Each row below holds a small network's activations on one record, seen along a few directions.
After each row come some of the record's fields: Dani, Fem, Roz, Rez.
The largest differences between rows may come from other fields.
In the rows, 500 means zero.
Strong random noise was added to every row along 9 fixed directions; ignore it. To show where, here is one row again and again, with new noise each time:
[498 513 676 400 466 438 718 677 514 179 558 605 848 414 526 523 553 457
 233 547 318 638 561 466 512 254 309 576 273 637]
[357 761 675 579 452 507 368 441 448 362 337 486 568 559 584 581 463 392
 590 431 377 409 398 467 570 437 456 251 554 544]
[360 521 634 456 356 578 511 495 581 115 367 587 828 590 559 512 542 447
 480 482 539 573 637 453 430 284 388 639 465 864]
[417 579 494 647 512 352 511 496 311 541 511 468 471 413 374 557 497 409
 412 510 303 211 275 572 639 518 615 389 345 421]
[171 746 284 378 468 556 558 406 531 356 346 413 488 450 411 349 367 655
 521 467 512 169 234 603 558 445 619 296 654 373]
[417 576 503 569 390 411 568 346 619 596 543 267 394 462 693 486 423 748
 643 508 565 510 480 494 395 511 481 349 376 279]
[614 336 773 706 454 280 468 711 740 366 127 381 579 452 645 694 555 473
 656 471 636 485 553 336 346 527 408 514  62 886]
[401 568 432 278 489 589 700 514 679 276 449 501 668 451 542 383 416 678
 452 486 509 535 497 508 434 369 419 423 619 472]
[704 344 661 536 452 457 597 489 609 481 503 462 426 348 565 569 505 498
 427 581 479 562 537 502 406 562 559 541 441 500]
[710 422 740 443 436 677 712 425 618 166 445 661 406 321 503 500 404 530
 216 684 351 511 549 678 384 455 646 715 772 649]
[654 215 439 393 466 545 472 438 711 622 514 426 609 523 583 513 575 471
 701 413 734 723 685 334 357 614 471 466 582 514]

[423 560 467 602 618 293 381 694 319 602 390 459 454 474 347 559 575 454
 471 497 482 290 276 509 688 572 609 438 182 471] | <Dani:n3 Fem:j1 Roz:p3 Rez:m2>
[389 435 287 328 461 568 491 485 437 493 611 523 612 472 331 391 570 367
 420 493 573 460 439 495 576 477 563 542 570 437] | <Dani:n3 Fem:j1 Roz:p2 Rez:m1>
[605 427 487 632 665 493 636 589 420 552 522 659 599 679 464 569 423 592
 523 431 297 493 601 525 494 461 387 570 534 632] | <Dani:n3 Fem:j1 Roz:p2 Rez:m2>
[361 448 523 585 197 457 404 280 544 485 498 305 296 389 554 488 532 528
 514 626 755 404 446 562 426 561 743 661 328 469] | <Dani:n3 Fem:j2 Roz:p3 Rez:m1>
[396 597 462 542 419 678 551 168 473 456 655 521 528 636 579 435 415 671
 592 488 438 539 615 625 437 432 526 508 810 427] | <Dani:n2 Fem:j3 Roz:p3 Rez:m3>
[620 355 499 679 513 419 559 399 442 679 659 469 427 530 522 549 507 611
 532 528 444 525 616 544 439 561 535 613 401 469] | <Dani:n2 Fem:j3 Roz:p1 Rez:m3>
[349 662 382 617 658 432 787 585 408 361 595 637 727 601 461 444 367 715
 406 460 161 337 531 611 498 235 243 562 394 651] | <Dani:n2 Fem:j2 Roz:p1 Rez:m3>
[373 489 233 489 580 509 595 454 492 549 497 479 597 570 386 415 458 655
 606 405 523 315 421 557 522 508 545 451 571 483] | <Dani:n2 Fem:j2 Roz:p3 Rez:m1>
[440 593 466 664 568 381 475 433 322 630 584 448 474 493 433 537 520 498
 510 495 334 328 374 576 603 531 559 384 396 370] | <Dani:n2 Fem:j3 Roz:p2 Rez:m3>
[607 614 626 723 740 403 420 729 335 639 402 653 578 743 535 678 445 386
 654 315 221 497 520 378 623 476 232 307 461 657] | <Dani:n1 Fem:j1 Roz:p1 Rez:m2>
[241 588 425 414 308 588 389 337 621 352 308 375 528 534 537 426 481 564
 650 459 760 398 436 495 459 493 621 448 595 546] | <Dani:n2 Fem:j3 Roz:p1 Rez:m1>
[435 448 451 425 433 576 334 480 442 465 537 538 515 525 416 457 594 335
 449 540 631 554 558 467 523 488 544 652 502 575] | <Dani:n3 Fem:j1 Roz:p3 Rez:m1>
[560 446 483 676 532 475 464 413 378 692 621 514 347 581 480 536 483 548
 537 525 445 471 560 560 496 563 551 602 487 454] | <Dani:n3 Fem:j1 Roz:p3 Rez:m2>
[375 662 349 150 522 633 528 480 503 510 626 513 733 536 514 396 484 462
 512 354 486 662 442 394 622 451 390 158 781 179] | <Dani:n2 Fem:j2 Roz:p1 Rez:m1>
[509 406 321 521 603 435 680 522 542 556 605 498 616 508 465 434 482 660
 516 471 437 468 586 521 426 444 393 560 428 537] | <Dani:n2 Fem:j3 Roz:p1 Rez:m3>
[403 333 245 509 576 471 638 515 479 452 575 581 798 578 337 427 562 556
 498 447 496 391 599 539 465 407 450 689 412 711] | <Dani:n2 Fem:j3 Roz:p2 Rez:m3>
[614 488 588 483 564 501 601 585 426 508 569 626 651 546 506 591 475 413
 438 422 306 585 496 465 592 475 413 396 574 466] | <Dani:n3 Fem:j2 Roz:p2 Rez:m1>
[514 298 432 415 418 602 495 404 503 444 620 563 644 541 435 471 587 433
 448 526 614 626 656 497 449 493 559 710 551 589] | <Dani:n2 Fem:j3 Roz:p3 Rez:m1>
[400 666 611 681 408 434 500 392 360 528 627 450 495 599 624 562 470 566
 523 506 368 528 514 533 526 399 420 482 376 432] | <Dani:n3 Fem:j1 Roz:p2 Rez:m3>
[417 663 443 465 509 512 595 454 542 517 522 409 413 484 573 427 392 698
 546 488 469 461 403 538 504 465 470 345 556 312] | <Dani:n2 Fem:j2 Roz:p3 Rez:m1>
[279 660 371 524 460 467 507 388 516 509 472 375 544 531 530 440 455 604
 629 432 511 343 408 510 500 454 470 331 487 418] | <Dani:n2 Fem:j3 Roz:p2 Rez:m3>
[190 801 447 602 465 257 392 541 306 657 561 313 495 557 562 518 501 582
 567 448 458 396 314 445 667 434 414 260 102 240] | <Dani:n3 Fem:j2 Roz:p1 Rez:m2>
[558 324 604 689 382 368 568 531 472 452 428 490 428 415 442 615 519 454
 378 589 507 331 450 569 470 549 652 726 232 673] | <Dani:n3 Fem:j1 Roz:p2 Rez:m3>
[463 478 513 587 434 537 487 316 357 487 687 570 631 569 478 527 545 397
 478 500 375 509 574 549 530 434 508 565 559 541] | <Dani:n2 Fem:j3 Roz:p2 Rez:m2>
[415 424 362 385 345 628 471 276 517 538 574 463 503 519 468 445 501 469
 535 479 649 481 501 514 475 570 657 516 707 393] | <Dani:n2 Fem:j2 Roz:p2 Rez:m2>
[582 405 597 715 475 353 634 490 430 595 669 510 662 569 599 646 500 475
 538 437 313 557 589 454 483 447 348 491 288 541] | <Dani:n3 Fem:j2 Roz:p2 Rez:m1>
[554 324 297 426 570 521 616 391 380 636 894 557 769 525 388 414 651 492
 454 473 437 655 647 532 536 461 476 598 560 380] | <Dani:n2 Fem:j3 Roz:p3 Rez:m3>
[309 718 561 626 469 470 230 389 398 435 373 430 496 515 484 507 596 359
 623 496 516 337 395 526 577 490 567 393 470 594] | <Dani:n2 Fem:j3 Roz:p1 Rez:m3>
[362 391 249 466 483 575 476 383 601 507 321 455 558 583 386 422 489 615
 715 396 735 291 460 538 457 602 684 505 676 598] | <Dani:n2 Fem:j3 Roz:p3 Rez:m3>
[425 560 571 514 426 399 619 611 552 389 478 437 462 415 556 478 469 638
 379 589 514 491 473 523 462 398 446 598 230 495] | <Dani:n3 Fem:j2 Roz:p3 Rez:m2>
[475 455 393 435 596 474 485 643 748 473 206 393 548 489 508 469 477 584
 707 405 694 425 459 394 399 566 446 359 466 608] | <Dani:n2 Fem:j3 Roz:p3 Rez:m1>
[528 501 462 543 704 458 688 678 556 319 349 610 615 482 406 460 449 663
 437 510 351 351 499 592 462 400 426 588 458 753] | <Dani:n2 Fem:j3 Roz:p1 Rez:m3>
[331 744 667 593 353 455 486 373 431 363 437 413 458 430 565 548 451 500
 447 545 386 338 316 583 562 455 597 357 442 406] | <Dani:n2 Fem:j3 Roz:p2 Rez:m1>
[634 433 547 657 477 500 725 396 478 545 762 526 251 474 581 454 408 797
 344 695 393 587 669 686 357 429 491 851 430 463] | <Dani:n1 Fem:j1 Roz:p3 Rez:m3>
[475 598 609 540 438 516 369 379 584 453 392 376 429 441 597 507 546 492
 624 519 600 497 467 506 453 553 571 400 540 498] | <Dani:n2 Fem:j2 Roz:p3 Rez:m3>
[397 629 572 336 432 602 581 493 580 192 468 568 646 431 535 428 467 498
 340 555 443 548 518 531 472 328 430 526 587 577] | <Dani:n2 Fem:j3 Roz:p2 Rez:m1>
[583 478 490 603 649 545 549 526 558 474 293 572 402 553 460 531 383 631
 604 466 449 338 454 589 468 577 577 477 668 639] | <Dani:n3 Fem:j2 Roz:p1 Rez:m3>
[610 306 447 641 470 323 573 485 386 796 666 412 388 442 448 601 512 480
 462 511 453 423 427 501 537 654 623 506 279 297] | <Dani:n3 Fem:j2 Roz:p2 Rez:m2>

Here are new rows. What are their fields?
[386 379 418 483 287 476 347 355 473 512 528 389 562 430 419 484 668 288
 531 500 729 414 459 463 519 559 682 597 414 558] | <Dani:n2 Fem:j2 Roz:p3 Rez:m1>
[437 681 532 705 563 512 520 398 638 532 238 396 259 612 667 550 241 817
 767 454 466 312 416 576 377 571 510 303 613 486] | <Dani:n3 Fem:j2 Roz:p2 Rez:m1>
[447 517 474 476 457 416 379 522 476 704 631 360 483 554 596 506 566 509
 591 478 631 694 548 366 517 532 400 409 282 274] | <Dani:n3 Fem:j1 Roz:p3 Rez:m1>
[751 293 439 211 710 499 685 799 541 535 521 653 727 400 347 511 560 393
 331 415 424 628 469 400 604 582 472 386 585 403] | <Dani:n2 Fem:j2 Roz:p3 Rez:m2>
[511 412 423 693 531 357 566 463 540 692 534 395 470 565 570 543 444 683
 675 437 504 443 562 480 416 548 441 474 323 487] | <Dani:n2 Fem:j3 Roz:p1 Rez:m1>
[532 656 713 627 524 586 310 390 352 441 363 587 418 553 471 612 496 329
 528 483 345 393 412 565 609 576 641 364 733 543] | <Dani:n2 Fem:j3 Roz:p3 Rez:m3>
[691 209 275 628 587 549 578 307 615 868 615 447 329 646 550 499 384 737
 784 419 589 531 696 498 305 693 528 540 702 426] | <Dani:n2 Fem:j3 Roz:p2 Rez:m2>
[578 377 454 687 604 436 675 477 547 546 492 515 618 560 498 563 436 618
 629 412 367 389 550 531 417 514 440 465 483 611] | <Dani:n2 Fem:j3 Roz:p2 Rez:m3>
[492 528 474 460 490 550 565 384 414 570 723 519 548 598 552 470 493 652
 466 508 453 666 605 538 511 455 477 544 554 335] | <Dani:n2 Fem:j2 Roz:p3 Rez:m2>
[473 561 562 775 534 424 734 421 465 468 582 525 655 662 623 579 382 746
 600 434 253 447 580 581 430 363 329 506 400 612] | <Dani:n2 Fem:j2 Roz:p2 Rez:m1>
[565 661 756 651 589 476 408 621 343 407 382 630 519 537 486 637 509 287
 471 469 245 443 410 497 644 464 446 370 521 623] | <Dani:n3 Fem:j1 Roz:p3 Rez:m3>
[538 576 719 530 533 448 493 656 498 390 495 549 622 575 627 563 544 536
 461 520 442 732 639 425 490 363 290 551 293 602] | <Dani:n3 Fem:j1 Roz:p3 Rez:m2>
[269 677 510 523 385 547 437 353 645 348 280 352 550 608 640 453 456 713
 736 442 671 442 493 503 415 433 497 403 543 585] | <Dani:n2 Fem:j3 Roz:p2 Rez:m3>
[416 542 523 559 306 383 510 318 616 512 622 242 349 280 643 431 539 579
 492 635 602 489 498 526 368 469 514 519 266 367] | <Dani:n2 Fem:j3 Roz:p1 Rez:m3>
[309 515 386 488 420 441 534 573 467 379 299 471 373 412 330 458 435 575
 361 572 598 166 271 613 560 526 742 622 359 551] | <Dani:n3 Fem:j2 Roz:p1 Rez:m2>
[586 484 762 683 322 507 267 249 229 563 682 521 378 459 473 624 655 209
 401 611 418 535 495 586 623 593 753 602 528 447] | <Dani:n2 Fem:j3 Roz:p1 Rez:m1>
[437 405 503 154 275 514 251 581 618 483 510 363 672 369 532 458 756 100
 517 464 874 782 507 205 546 526 463 386 395 404] | <Dani:n3 Fem:j1 Roz:p2 Rez:m3>
[494 499 382 657 579 493 609 468 571 631 513 471 356 658 596 466 345 829
 666 473 512 476 621 546 361 479 378 589 487 535] | <Dani:n1 Fem:j1 Roz:p3 Rez:m3>
[559 612 623 675 670 463 590 577 402 479 507 634 632 656 556 605 439 585
 525 436 226 527 565 544 526 418 327 455 489 597] | <Dani:n3 Fem:j1 Roz:p3 Rez:m3>
